These are the activations of a small neural network, seen along a few directions. Each row is one input.
In each table, some parts of the input vary, and every possible input appears once, in random order.
Descriptions start from the smaller parts, as in this example, which fits no table here: ring(8) and (point or ring(11) or (values(3) and line(4))).
Shared parts are said once, and a part with two or three values counts as separate values.

A family of inputs:
R1: [ 1.45  0.49  0.36 -2.71  3.59 -1.29  0.04  0.21 -0.11 -2.26 -7.65 -5.58
 -1.88 -1.64]
R2: [ 0.81  1.50  5.00 -1.01 -0.79 -2.85 -4.37  1.13  0.50 -2.95 -4.24 -8.11
 -0.75  1.37]
R3: [-1.62  5.66  2.70  3.81 -2.07 -6.09  5.46  3.71 -1.16 -2.93 -2.84 -4.09
 -2.30  0.46]
R4: [-3.80 -1.59  0.73  1.56  3.42 -1.58 -4.08  0.09  5.14  6.61 -3.99  3.55
 -2.74 -0.52]
R5: [ 4.78  1.83  0.33 -0.29  5.93 -1.78 -2.67  0.53  2.13  1.69 -6.12 -0.91
 -2.07  2.88]
R6: [-4.34 -3.67  2.25  2.17 -1.08  4.48  8.65 -0.77 -1.77  0.07  3.93 -0.52
  0.26 -4.74]
R7: [-1.57  3.63  1.29  3.40 -3.07 -2.50  6.03  1.08 -5.13 -7.31  2.03 -1.51
  2.62 -1.71]
R8: [ 6.26  0.98  0.58 -2.79 -1.41 -1.78 -6.51  2.41  1.15  0.08  2.36 -0.67
  2.09  5.69]
R9: [-2.27 -1.29 -0.41 -1.01 -3.55  4.51  0.04 -4.67 -1.67 -4.73 -1.91  0.49
 -0.47 -4.37]
R10: [-6.74 -4.16  0.54 -1.83 -1.17  3.00 -0.12 -2.10 -1.17 -1.50 -1.34  2.25
  2.05 -7.06]
R11: [-0.61  1.54 -1.07  2.29  1.50  0.24 -4.05 -1.38  5.73  3.50 -4.44  0.42
 -3.00  2.77]
R12: [-5.81 -3.18  0.49  0.16  0.57  0.33 -1.80  0.78  1.96  3.68 -4.71 -1.30
 -3.86 -5.77]
R13: [-4.84 -1.68  3.47  3.03  0.48  0.37  7.59  0.61  1.28  5.01 -0.97 -3.52
 -3.78 -2.01]
R14: [-4.31 -3.91 -2.34 -3.50 -1.02  3.30 -1.74 -2.03 -1.35  0.55  3.26  6.42
  3.27 -3.67]
R15: [ 4.11  2.71  4.85  1.47  1.56 -3.39 -7.04  0.86  2.88  0.66 -2.46 -3.40
 -0.99  5.44]
R16: [-3.15 -0.83  1.52  5.61  4.31 -0.51  4.37  1.48  4.90  8.61  1.31 -0.97
 -1.49  2.83]
R17: [ 1.05  6.34  0.23  7.26  2.23 -7.22  1.60  2.53  2.41  1.27  0.89 -1.73
 -1.36  3.91]
R18: [-1.01 -1.66 -4.02 -2.94 -2.52  4.56 -1.74 -3.31 -1.67 -3.43  2.08  4.24
  2.48  0.38]
R19: [ 5.03 -0.62  1.59 -3.50 -3.08  1.25 -4.75 -0.50 -4.11 -5.92  5.18  0.26
  2.31  1.64]
R20: [-1.68 -3.35 -3.51 -2.68  0.21  0.20 -3.48  2.21  3.06  6.17  0.65  6.16
  0.49 -0.01]
R21: [-2.41 -0.78 -1.06  0.08 -0.87  0.75 -1.37 -1.22  2.81 -0.98 -5.63 -3.13
 -5.23 -2.38]
R22: [ 6.86  0.08 -3.99 -4.18  3.19  0.06 -2.33  1.86  0.18  1.23 -1.34  1.83
  1.21  3.22]
R23: [ 2.97 -0.15  0.83 -3.12  0.65  3.33  1.23 -3.17 -4.60 -5.56 -2.83 -1.79
  1.19 -4.97]
R24: [ 1.60  0.29  4.90 -2.41 -3.43  1.59 -2.65 -0.06 -2.34 -7.85  0.12 -4.32
  2.78 -1.51]
R25: [-2.38 -3.43 -0.77  0.70 -0.56  4.05  6.74 -1.73 -2.68  2.49  8.50  3.21
  2.24 -0.87]
R26: [-0.55 -2.66 -1.62  0.63  0.86  0.63  5.45  2.89  2.88  7.14  5.03  3.50
  0.28  3.45]
R27: [ 4.08  0.34 -2.90 -4.60  1.46  4.19 -0.64 -2.24 -3.93 -3.31  1.84  1.07
  4.91 -0.93]
R28: [ 4.28  5.09 -2.27  3.06 -1.89 -6.01  2.41  2.53 -1.41  1.42  4.81  2.54
 -0.08  4.30]
R29: [ 1.70  3.67 -2.02  2.68 -2.89 -2.05  3.88  0.21 -6.14 -4.43  7.70  2.23
  2.89  0.76]
R30: [ 2.08 -1.16 -5.68 -1.34 -0.56  0.21 -4.14 -1.95  2.23  2.99  0.76  3.38
 -1.07  3.06]
What do these inputs look like to the network? -> ring(5) and (values(2) or line(4))
The inputs of R8 and R2 match in every part but the ring(5) part. If R30 is changed in the same way as R8 into R2, which row does it become? -> R21
Change only the values(2) part in R3. List by row number the other rows that result. -> R13
Change only the values(2) part in R26. List by row number the other rows that result. -> R28

A family of inputs:
R31: [-2.47 -4.31  2.52 -2.11  0.31  5.37  3.81 -1.10 -2.27 -0.32  3.03 -1.21
  2.31 -4.51]
R32: [ 0.80  0.25  0.92 -1.15 -1.48 -1.44 -8.84 -2.18  1.28 -3.16 -4.58 -1.83
 -1.97 -0.26]
R33: [-3.40 -2.49 -0.42 -1.46 -5.16  1.59 -0.74 -2.14 -4.05 -7.41  2.17 -0.15
  2.01 -4.39]
R34: [-2.51 -2.44 -3.72  0.36  4.08  0.81 -2.50  0.07  5.29  6.09 -5.72  1.58
 -3.64 -1.01]
R35: [-6.73 -3.88 -4.20  0.07  0.00  4.53  5.45 -0.87  0.00  2.73  0.75  3.58
  0.43 -5.39]
R36: [-0.57  4.04  3.52  3.95 -2.29 -5.39 -0.16  2.27 -0.92 -5.44  0.15 -3.61
 -1.97 -0.36]
R37: [ 2.38 -1.33 -1.61 -1.00  1.39 -0.08 -6.91  0.07  3.90  5.38  1.26  3.95
 -1.30  3.97]
R38: [ 7.41  2.98 -1.08 -4.92  1.76 -0.32 -5.65 -1.02 -0.29 -3.37 -4.45 -0.10
  1.25  2.90]
R39: [ 6.39  6.62  0.92  0.97 -0.06 -4.00  2.95  1.25 -3.48 -4.63 -0.06 -2.29
  0.46  3.55]
R40: [ 1.61 -3.10  2.81 -1.49  4.53  1.25 -4.25 -0.66  2.71  3.30 -3.63 -3.52
 -1.25 -0.05]
R41: [ 3.31  0.91 -1.89 -4.50 -2.58  3.86  2.46 -2.29 -5.75 -7.19  1.84  2.02
  4.89 -0.74]
R42: [-4.38  2.76 -0.77  5.96  1.78 -2.51  6.10  1.55  2.88  5.68 -2.24 -0.49
 -2.71 -0.22]
R43: [ 0.38  2.27  0.33  3.56 -1.37 -4.31  2.27  3.32  1.64  4.20  4.31  1.79
 -0.67  5.47]
R44: [ 0.09  1.15  4.89  3.91  1.95 -2.02  4.63  1.40  0.24  2.12  0.27 -5.67
 -1.59  1.28]
R45: [-2.32 -3.42 -2.23 -2.14 -2.86  2.66  1.36  0.33 -1.19  2.02  6.89  5.95
  3.75 -0.24]
The inputs of R34 and R35 match in every part but one. If R40 is changed in the same way as R34 into R35, which row does it become? -> R31
What do these inputs look like to the network? -> values(3) and (point or line(4))
Change only the values(3) part in R37. List by row number the other rows that result. -> R43, R45

A family of inputs:
R46: [ 3.66  3.51  1.38  2.69  1.44 -3.90  0.56  2.58  1.31  3.24 -0.78 -1.04
  0.85  6.07]
R47: [-0.23  2.00  3.66  4.91 -0.69 -4.82  0.43  1.48  0.72  0.64 -3.39 -4.58
 -1.78  4.23]
R48: [ 3.63 -0.55 -3.18 -2.65 -1.48  0.66 -1.42 -1.66 -3.51 -3.41  4.30  3.47
  2.52  0.37]
R49: [-1.37 -1.25 -3.62 -0.39  0.98  1.69  0.43 -0.52  0.11  6.16  3.22  5.23
 -0.16 -1.31]
R50: [-1.02 -3.93 -1.70 -2.69  1.01  4.24 -0.73 -2.14  4.86  3.36  1.70  1.47
 -1.13 -5.11]
R51: [-3.88 -3.71 -1.15  0.31  2.44  2.09  3.01 -0.68  0.61  1.96 -2.92 -1.21
 -1.56 -6.29]
R52: [ 1.26 -1.30 -0.04 -2.25 -1.31  1.60  1.20 -1.84 -2.75 -6.75 -2.10 -2.53
  0.65 -5.44]
R53: [ 1.26 -1.52 -0.50 -5.37 -3.56  3.55 -4.09 -2.67 -0.20 -5.03  0.66  0.34
  2.85 -1.30]
R54: [ 4.40  2.47 -2.16  0.93  2.71 -2.70 -4.67  0.55  2.87  2.89  0.18  1.53
 -1.42  3.49]
R55: [-3.39 -1.20 -0.90  1.17  0.41 -0.90  4.82  3.40  0.03  3.32  2.81  4.31
  0.49  1.62]
R56: [ 2.00  0.39  0.34 -2.76  1.76 -0.98 -7.13  0.20  4.70  0.97 -3.07 -0.87
 -3.52  1.45]
R57: [-1.06  1.80  3.97  2.00 -3.49  0.25  2.68 -0.41 -5.27 -5.63  1.54 -1.98
  1.91 -0.47]
R58: [-6.23 -0.66  2.88  4.52  0.41  0.53  4.58  0.38 -1.78  3.00  0.80 -0.67
 -0.26 -1.35]
R59: [ 0.52  1.80  0.50  0.88  3.73 -1.43 -2.42  0.16  2.53 -0.58 -5.83 -5.23
 -3.69 -0.73]
R60: [ 0.45  2.16  0.51 -1.30 -4.36  0.10  2.76  1.17 -4.25 -4.13  2.88  1.76
  4.23  4.76]
The inputs of R46 and R60 match in every part but one. If R56 is changed in the same way as R46 into R60, which row does it become? -> R53
What do these inputs look like to the network? -> values(3) and ring(5)
